Each row below holds a small network's activations on one input, seen along a few directions.
Each table varies a few parts of the input and shows all the possible inputs, shuffled.
Descriptions start from the smaller parts, as in this example, which fits no table here: ring(5) and (point or (values(2) and line(4)) or line(9)).
Shared parts are said once, and a part with two or three values counts as separate values.
In the rows, zero is written as 128.

Table:
row 1: [113 154 127 127 164 184 102  24 122 124 182 167  59 132 130 187 148 169]
row 2: [135  53 121 197 153 123 154 101  63 166 222 186 139 162 147 117 149 109]
row 3: [135 106 131 167  89 131 100 167  79 222 147 150 180 172 153  79 110  78]
row 4: [ 98  34 163 122 120 145 141  69 182  42 188 127 135 135  83 125 204 114]
row 5: [138  88 139 147  89 115 164 213 138 144 123  87 197 182  95 125  91  57]
row 6: [112 173 124 113 121 129 146 174 209 103  58 101  85  68 125 169 158 177]
row 7: [109 142 119 156 125 163 157  74 174  56 159 112  78 111  76 225 168 154]
row 8: [126 199 114 119  81 164 123 161  64 185 152 109 129 147 168 136  36 123]
row 9: [120 210 140  95  98 190  44  91 139 177 112 137  97 146 136 151 113 137]
row 10: [169 131  91 135 190  73 103   4  61  61 125 147 131 128  75 128 141 135]
row 11: [ 98  68 171  80 116 115 132 166 217  85  87 119 140  94 135  64 192 134]
row 12: [173 162  97  95 186  41  90 101  98 106  22 137 140  78 128  73 126 151]
row 13: [115 197 131 123  56 165 102 140 191 113  87  80 113 128  82 191 133 123]
row 14: [124 178 107 110 147 126 167 193  90 172 128 127 100  87 214 117  58 172]
row 15: [119 186 134  85 163 154  89 123 160 168  86 157  68  84 178 127 135 190]
row 16: [131  69 138 138 152  77 207 245 158 127  98 108 168 126 144 104 115 112]
row 17: [135  35 133 175 156 110 215 147 119  86 200 121 158 167  88 161 133  90]
row 18: [173 183 101 105 123  77  45  72  78 117  49 115 168 140  81  93 100 101]
row 19: [107  88 171  91  54 152  85 133 200  98 113  94 169 153  90  89 169  79]
row 20: [130  88 130 158 155  93 143 198 102 207 123 168 150 114 200  56 132 129]
row 21: [125 143 105 149 148 161 178  93  47 129 227 139  84 135 162 170  76 153]
The inputs of row 2 and row 3 match in every part but one. If row 10 is changed in the same way as row 2 into row 3, which row does it become?
> row 18
Describe the family of inputs behind these rows.
> values(3) and (point or ring(6))
Which other rows does row 15 become when the values(3) part takes its other values? List them by row number.
> row 1, row 9
Which other rows does row 11 become when the values(3) part takes its other values? List them by row number.
> row 4, row 19

Table:
row 22: [157 103 103 175 138  87 164 137  44 145 150 140 161 163 120 114 103  99]
row 23: [126 140 129 129 100 126 116 196 160 177  76 126 128  98 155 104 147 132]
row 24: [141  95 137 130 132  93 112 144  82 168 114 150 175 169 143  59 113  96]
row 25: [121 189 119 107 143 124  49  52 117 132  92 148 123 119 133 110 126 152]
row 26: [107 106 147 138 102 130 143 186 221 119  86 101 143 134  92 156 172 113]
row 27: [107 152 145 135 111 147 104 175 144 198 106 146 124 137 177 110 125 133]
row 28: [142  52 150 136 122  78 142 160 159  80 102 108 190 159  63 105 161  75]
row 29: [142 177 106 105 130 106  59  71 132 111  64 132 125  77 114 102 149 149]
row 30: [104 127 146  99 105 145 152 151 211  71  92  82 129 118  92 152 145 131]
row 31: [113  34 141 155 162 111 196 142 132  97 203 146 147 120 148 106 156 126]
row 32: [122 152 121 131 106 170  74  26 127 102 161 127 120 139  89 172 142 124]
row 33: [147 173 123  78 112 118  88 124 136 119  70 124 104  91 127 103 144 148]
row 34: [126 186 137  83 124 138  77 103 120 141 100 142 100 131 148 110 122 151]
row 35: [139  62 137 156 100 140 129 120  92 136 186 135 172 188  92 116 129  67]
row 36: [100 174 144  88 116 152 110 147 132 148 111 123 112 119 171 112  96 154]
row 37: [126 161 114 181 117 141 154 168 108 179 142 139 108 131 151 166 114 138]
row 38: [145 193 104 127 128 132 128  96  83 117 133 130  82 128 124 169 109 157]
row 39: [119 110 117 143 177 132 114  14 135  67 149 148  87 108 104 155 180 155]
row 40: [129 136 147  92 110 125 119 113 197  60  79  98 117 129  68 157 167 122]
row 41: [158 188 112  95 164 133 102 106 103 147 106 139  87 117 137 145  99 158]
row 42: [138 156 122 148 148 142 130 178 128 202 114 149 115 121 168 146 106 139]
row 43: [108 121 146 160  80 193 127 147 156 173 181 126 117 155 124 163 140 107]
row 44: [162  83 126 126 119  74 122 166  98 145  88 131 177 127 124  51 135  96]
row 45: [134  93 128 124 110  91 147 198 127 144 107 106 170 108 163  62 111 108]
row 46: [142 109 117 138 158 105 163 182  94 171 140 130 160 132 173 107  71 110]
row 47: [125 109 132 115 158 143 144  65 142  73 157 146  70 118 115 155 176 159]
row 48: [152 191  94 119 183 118  73  55  99 139  97 143 108 106 122 145 104 158]
row 49: [112  75 141 152  91 156 155 152 121 138 207 113 163 166 128 124 105  79]
row 50: [136  25 141 156 175  93 171 110 100  96 186 160 152 139 112  96 180 113]
row 51: [104  78 140 158 147 138 167 140 168 132 165 160 100 116 139 156 181 153]
row 52: [101 142 146 112  83 198 135 117 144 124 183 104 105 138 121 168 112 128]
row 53: [127 150 138 107  88 185 104  74 131 111 171 122  97 151 101 170 138 123]
row 54: [118 182 111 132 121 147 158 141  97 128 144 114  94 115 145 171  83 158]
row 55: [116  61 147 137 114 101 171 189 186  83 122  88 185 141 101 108 141  90]
row 56: [113 105 141 126 121 109 137 179 110 165 133 127 169 148 182  72  90 107]
row 57: [101 100 138 118 149 155 174 107 160  82 169 137  83 104 137 156 152 168]
row 58: [131 177 118  99 154 147 132 152 117 153 116 124 101 104 161 150  75 160]
row 59: [120 162 128  85 106 134 121 166 149 128  83 104 115  80 152 103 118 153]
row 60: [125 139 136 118 127 112  90  64 193  51  74 105 136 116  57 157 170 121]
row 61: [129 114 107 171 128 102 186 172  74 145 167 121 155 143 155 127  79 108]
row 62: [170 100 113 141 172  89 141 145  66 174 122 149 164 152 135  93  94 100]
row 63: [139 195  87 150 147 117 100  46  79 108 125 134 104 117 111 170 113 158]
Describe the family of inputs behind these rows.
> line(6) and (values(3) or line(4))
The inputs of row 48 and row 58 match in every part but the line(6) part. If row 39 is changed in the same way as row 48 into row 58, which row does it become?
> row 57
The inputs of row 24 and row 25 match in every part but the line(6) part. If row 35 is changed in the same way as row 24 into row 25, which row does it become?
> row 32
Which other rows agree with row 34 in the line(6) part? List them by row number.
> row 33, row 38, row 40, row 41, row 47, row 53
Which other rows does row 45 become when the line(4) part takes its other values? List them by row number.
> row 46, row 56, row 61

Table:
row 64: [130  84 124 172 135 127 180 187  65 194 197 148 154 158 180 108  83 104]
row 65: [137 104 137 145  87 117 137 217 103 194 126 115 190 168 147  84  86  73]
row 66: [108 124 132 143 122 178 150  82 142  96 195 129  87 135 109 193 147 142]
row 67: [132 219 110  86 153 127  82  97 138 130  58 136  73  70 152 136 126 191]
row 68: [107 141 148 115  75 171 101 104 183  96 129  99 125 145  80 164 152 112]
row 69: [124  97 136 136 125 101 178 247 129 179 112 123 160 122 184  80 100 117]
row 70: [ 99 131 148 108 117 156 142 139 212  89 114 110  93 101 117 164 167 154]
row 71: [139  56 124 162 166 101 162  91  90  99 182 152 145 148 110 119 150 112]
row 72: [143  75 136 136 118  90 116 116 132  97 114 118 183 154  82  93 153  80]
row 73: [133  65 136 124 159  78 157 149 157  87 101 127 153 107 116  91 165 124]
row 74: [140 213  95 122 164 147  90  41  72 137 136 154  70 109 143 168 101 178]
row 75: [143 229 111  88 115 142  42  64 112 137  72 125 103 118 117 137 107 148]
Describe the family of inputs behind these rows.
> values(3) and line(4)
The inputs of row 74 and row 75 match in every part but the values(3) part. If row 71 is changed in the same way as row 74 into row 75, which row does it become?
> row 72
Which other rows does row 70 become when the values(3) part takes its other values? List them by row number.
> row 66, row 68
